These are the activations of a small neural network, seen along a few directions. Each row is one input.
In each table, some parts of the input vary, and every possible input appears once, in random order.
A made-up example of a description, with smaller parts first: one of 3 separate values, together with either a single point or one of 11 places along a line or (one of 4 places along a line, together with one of 5 places around a ring).
Shared parts are said once, and a part with two or three values counts as separate values.
(in the rows, 128 means zero)

A family of inputs:
r1: [127 147 123 121 102 156 121 134 140 112 128 114 153 128 128 135 123]
r2: [104  64 154 130 150  70 143 127 173 244 136 155 112 145  86  71 153]
r3: [129 143 115 110 101 152 117 147 147 112 127 110 158 132 126 143 128]
r4: [102 157 124 167 123 135 122 103 130 107 123 125 134 112 146  96 122]
r5: [173 142 128  94 123 147 120 157 121 118 141 129 141 132 123 177 143]
r6: [100 147 107 145 113 131 120 131 138 111 126 119 142 124 144 114 120]
r7: [126 157 149 156 114 167 125  94 125 107 128 118 134 114 131 111 120]
r8: [107 102  71 120 142  95 103 162 144 102 136 121 127 131 141 142 122]
r9: [130 140 107 100 103 149 112 160 154 111 126 105 162 135 123 150 136]
r10: [114 114  95 143 140  95 124 121 126 101 127 135 124 117 153 111 111]
r11: [172 143 136 105 121 151 126 144 113 119 140 130 136 131 128 169 135]
r12: [111 110  87 135 139  95 118 135 131 102 131 131 126 123 149 122 112]
r13: [148 128 104  97 125 129 108 156 117 110 132 131 126 133 120 163 137]
r14: [152 136 145 148 133 145 132  87  85 108 120 128 103 118 140 121 126]
r15: [135 137 127 157 146 113 138  90 101 107 117 126 114 107 141 112 113]
r16: [126 124  95 118 138 106 119 143 120 112 132 123 130 126 128 151 117]
r17: [126 150 132 132 104 159 123 121 134 111 129 116 147 124 130 127 120]
r18: [120 123 111 161 147  97 132  93 119  97 119 138 119 103 158  91 116]
r19: [129 130 111 137 138 109 131 117 109 111 126 127 124 118 136 132 110]
r20: [126 154 140 144 108 163 125 108 129 110 129 118 141 119 131 119 119]
r21: [127 127 103 127 137 108 125 130 114 112 129 126 127 123 133 141 113]
r22: [109  83 173 112 155  89 162 122 162 244 129 152 104 151  74  94 151]
r23: [171 145 152 128 123 159 136 119 100 119 138 127 123 127 136 154 127]
r24: [149 131 120 116 122 135 121 130 101 111 129 134 119 129 130 147 126]
r25: [171 144 144 116 121 155 132 132 106 119 139 129 129 129 132 161 130]
r26: [148 129 112 106 123 132 115 143 108 111 131 133 123 131 125 155 130]
r27: [149 132 128 126 124 138 126 116  95 111 127 133 114 126 134 138 124]
r28: [172 148 169 153 133 169 140  92  90 116 132 120 108 121 141 138 127]
r29: [ 99 138  90 125 111 128 113 158 149 113 127 108 148 132 140 131 128]
r30: [109 106  79 127 140  95 111 149 137 103 133 127 127 127 145 132 116]
r31: [124 121  87 110 141 105 111 156 127 111 134 120 133 129 124 160 124]
r32: [ 99 142  98 135 111 129 117 145 143 112 126 114 146 128 143 122 123]
r33: [171 146 160 140 127 164 138 105  94 118 135 124 116 124 139 146 126]
r34: [ 78  87 187 136 122 101 145 141 189 238 114 148 134 151  82  88 165]
r35: [131 100 235  86 155 141 182 136 157 225 130 154 100 166  78 115 162]
r36: [150 134 136 137 128 141 130 102  90 109 124 131 109 122 137 130 124]
r37: [132 133 119 147 141 111 135 103 105 109 122 127 119 113 139 122 111]
r38: [121  85 199  97 156 124 166 133 149 235 122 161  98 160  71  98 158]
r39: [ 93  92 223 108 124 133 153 138 189 228 109 146 136 151  74 101 158]
r40: [100 152 115 156 117 133 122 117 134 110 125 123 138 118 145 105 120]
r41: [117 119 103 152 143  96 128 107 122  99 123 137 122 111 156 101 112]
r42: [ 99 133  82 116 112 126 108 171 156 113 126 101 150 135 137 140 136]
Describe the family of inputs behind these rows.
> one of 6 places around a ring, together with either a single point or one of 6 places along a line
The inputs of r40 and r36 match in every part but the place on the ring of 6. If r4 is changed in the same way as r40 into r36, which row does it become?
> r14
The inputs of r20 and r33 match in every part but the place on the ring of 6. If r1 is changed in the same way as r20 into r33, which row does it become?
> r25

A family of inputs:
r43: [173 134 124 177 109 146 123  66  57 177 136 144  95 118 123 109 134]
r44: [190 109 230  86 148 119 173 110 122 185 126 168 123 126  74 163 133]
r45: [ 86 127 221 155 129 150 173  75 116 202  92 137  82 148 109  59 152]
r46: [ 98 166  55 171 132  93  95  98 110   7 114 138 135  83 187 108  95]
r47: [194 146 127 160  76 171  95 135 135 156 160 121 155 134 133 145 169]
r48: [108  83 112  36 128 103 111 178 159 178 110 155 123 160  61 143 157]
r49: [104  32 124 138 182  44 125 124 152 164 112 159 100 128 115  85 130]
r50: [101 126  74  69 139 129 115 197 107 107 124 106 105 160 116 196 141]
r51: [174 133 153 105 132 178 127 168 127 103 160 116 107 150 171 184 148]
r52: [157  65 203 118 145 110 156  93  80 189 111 185  67 145 101  99 137]
r53: [108 115  75 150 195  71 133 150 115  90 135 136  97 118 164 129 119]
r54: [122 130  37 151 103  64  95 145 158 145 157  98 173 107 142 116 115]
r55: [188 193 149 130 124 202 134  70  73  25 123  94 157  93 144 166  88]
r56: [196 163 179  98 173 162 169 119  85 109 155 112 113 136 125 198 105]
r57: [208 169 152 156 112 156 140  84  95 171 146 119 150 109  93 172 128]
r58: [106 121  51 117 164  73 138 185 144  90 135 113 145 128 174 158 113]
r59: [169 139 148 120 168 151 162 110  57 110 146 140  59 144 144 131 115]
r60: [170 160 128 147  78 215  91 125 116  19 123  99 145 108 191 156 119]
r61: [114 111  61 190 135  64  85 104 119 154 147 121 124  94 143  96 122]
r62: [111  59  93  89 154  51 136 162 200 158 125 143 152 132 116 106 126]
r63: [ 33 108 119 136 126  96 154 147 233 169 134 116 166 140 121  72 111]
r64: [171  87 199  83 116 140 131 155 162 172 147 174 136 147 116 135 179]
r65: [ 37 131 137  93 111 155 123 174 187 192 107 126 148 160  73  98 133]
r66: [ 95 160  39 152  97  95  97 136 129   8 113 115 184  97 202 138  76]
r67: [164 181 116 142 118 187 128  58  56  26 118 128 101  98 163 103 103]
r68: [ 94 152  61 117  78 158  79 156  91  23  99  99 148 121 142 171 102]
r69: [123 142  54 112  79 120  77 164 121 158 136 101 141 145  78 151 148]
r70: [ 26  90 148 174 153  83 145 102 190 173 117 125 110 138 118  54 133]
r71: [102 140 219 136 103 189 145 152 190 184 128 133 158 148 121  85 174]
r72: [120 167 249 131 134 164 187 100 153 199 102 120 140 126  81 116 139]
The inputs of r47 and r60 match in every part but one. If r57 is changed in the same way as r47 into r60, which row does it become?
> r55
Describe the family of inputs behind these rows.
> one of 5 places along a line, together with one of 6 places around a ring
Change only the place on the ring of 6 in r56. List by row number the other rows that result.
> r50, r51, r53, r58, r59
Start at r65 and move only the place on the line of 5, one step at a time. The first step leads to r48. Which rows follow, in order?
> r69, r50, r68
Start at r70 and move only the place on the line of 5, one step at a time. The first step leads to r49. Which rows follow, in order?
> r61, r53, r46

A family of inputs:
r73: [151 145 141 130 122 153 130 116 106 113 129 125 125 124 132 140 126]
r74: [108 121  95 134 130 105 117 136 136 117 127 125 132 124 136 120 122]
r75: [155 144 141 122 119 155 128 125 111 118 132 124 129 128 127 148 130]
r76: [108 120 103 110 125 115 118 161 153 125 129 122 143 136 126 138 130]
r77: [147 146 142 142 128 148 134 102 102 103 127 127 121 118 141 129 119]
r78: [160 142 142 114 117 156 127 134 117 124 135 124 133 131 124 155 134]
r79: [157 143 141 118 118 156 127 129 114 121 133 124 131 130 125 152 132]
r80: [109 121  93 150 136  97 119 120 130 111 127 127 128 116 146 110 115]
r81: [150 146 141 134 124 152 131 111 105 110 128 126 123 122 135 136 124]
r82: [108 120 101 114 126 113 117 156 149 124 128 123 140 134 128 134 129]
r83: [141  93 230 108 151 132 173 114 141 236 125 160  97 154  74 106 159]
r84: [108 121  94 139 132 102 118 130 134 115 127 126 131 121 139 117 120]
r85: [108 121  93 144 134 100 118 125 132 113 127 126 129 119 142 113 117]
r86: [108 120  99 119 126 112 117 151 145 122 128 123 138 131 130 131 127]
r87: [107 121  96 129 129 107 117 141 139 119 127 125 134 127 134 124 124]
r88: [145 146 143 147 130 146 135  98 102 100 126 127 120 115 145 125 117]
r89: [108 120  97 124 127 110 117 146 142 120 127 124 136 129 132 127 125]
r90: [148 146 141 138 126 150 132 107 103 106 127 126 122 120 138 133 122]
r91: [ 82  79 187 119 140  98 155 137 191 248 120 151 122 154  75  77 159]
r92: [153 145 141 126 121 154 129 120 109 116 131 125 127 126 130 144 128]
Describe the family of inputs behind these rows.
> one of 2 separate values, together with either a single point or one of 9 places along a line
The inputs of r77 and r85 match in every part but the choice among 2 separate values. If r79 is changed in the same way as r77 into r85, which row does it become?
> r82
Change only the choice among 2 separate values in r91. List by row number the other rows that result.
> r83

A family of inputs:
r93: [ 83 113  92 208 144  62 125  72 137 125 122 135 124  93 161  49 104]
r94: [161 157  79 102 100 158  96 163 107  71 139 106 150 128 141 189 125]
r95: [172 140 235  92 109 198 158 137 147 197 135 133 137 154  84 152 164]
r96: [ 78 129  40 117 120  98  95 177 160  68 126 107 159 125 155 139 111]
r97: [138 117 199  94 120 158 149 143 149 205 127 139 125 156  78 134 160]
r98: [ 95  81 154 103 143  93 143 152 171 215 124 147 119 154  84 105 152]
r99: [139 150  68 104 104 144  94 166 117  71 134 107 149 128 143 176 122]
r100: [109 129 116 188 141 101 131  69 104 115 119 134 107 103 152  75 108]
r101: [176 156 179 155 144 166 154  65  66  88 124 135  97 109 151 127 112]
r102: [122 105 183  96 127 137 146 146 154 209 125 141 121 156  79 124 157]
r103: [124 136 130 179 141 119 136  68  90 109 119 134 101 106 149  88 109]
r104: [ 84  69 142 108 152  70 143 156 184 218 126 150 121 151  90  96 149]
r105: [ 97 136  48 112 114 115  94 173 143  69 128 107 154 127 150 151 115]
r106: [108  93 168  99 135 116 144 149 161 212 124 144 119 155  80 115 155]
r107: [209 172 104  98  96 181 103 156  96  72 152 105 157 124 141 214 128]
r108: [154 128 217  93 114 179 153 140 146 202 130 136 130 156  80 143 162]
r109: [140 143 145 170 141 135 141  67  80 102 120 134  98 108 149 101 110]
r110: [157 150 161 162 142 151 147  67  72  95 122 135  96 109 149 114 111]
r111: [ 60 122  34 124 127  81  98 180 178  68 125 107 166 122 162 128 107]
r112: [184 164  91 100  98 170  99 160 100  72 145 105 152 126 141 202 127]
r113: [117 143  57 108 108 130  93 170 129  70 130 107 150 128 146 164 119]
r114: [ 73  56 130 115 162  46 143 160 199 220 128 152 125 148  97  87 147]
r115: [ 95 121 103 198 142  82 128  71 119 120 120 134 115  98 155  62 106]
r116: [195 162 198 148 146 180 162  64  63  81 128 136 100 109 154 139 111]
Describe the family of inputs behind these rows.
> one of 3 separate values, together with one of 8 places along a line
The inputs of r95 and r107 match in every part but the choice among 3 separate values. If r108 is changed in the same way as r95 into r107, which row does it become?
> r112
Change only the choice among 3 separate values in r111. List by row number the other rows that result.
> r93, r114
Change only the place on the line of 8 in r103. List by row number the other rows that result.
> r93, r100, r101, r109, r110, r115, r116
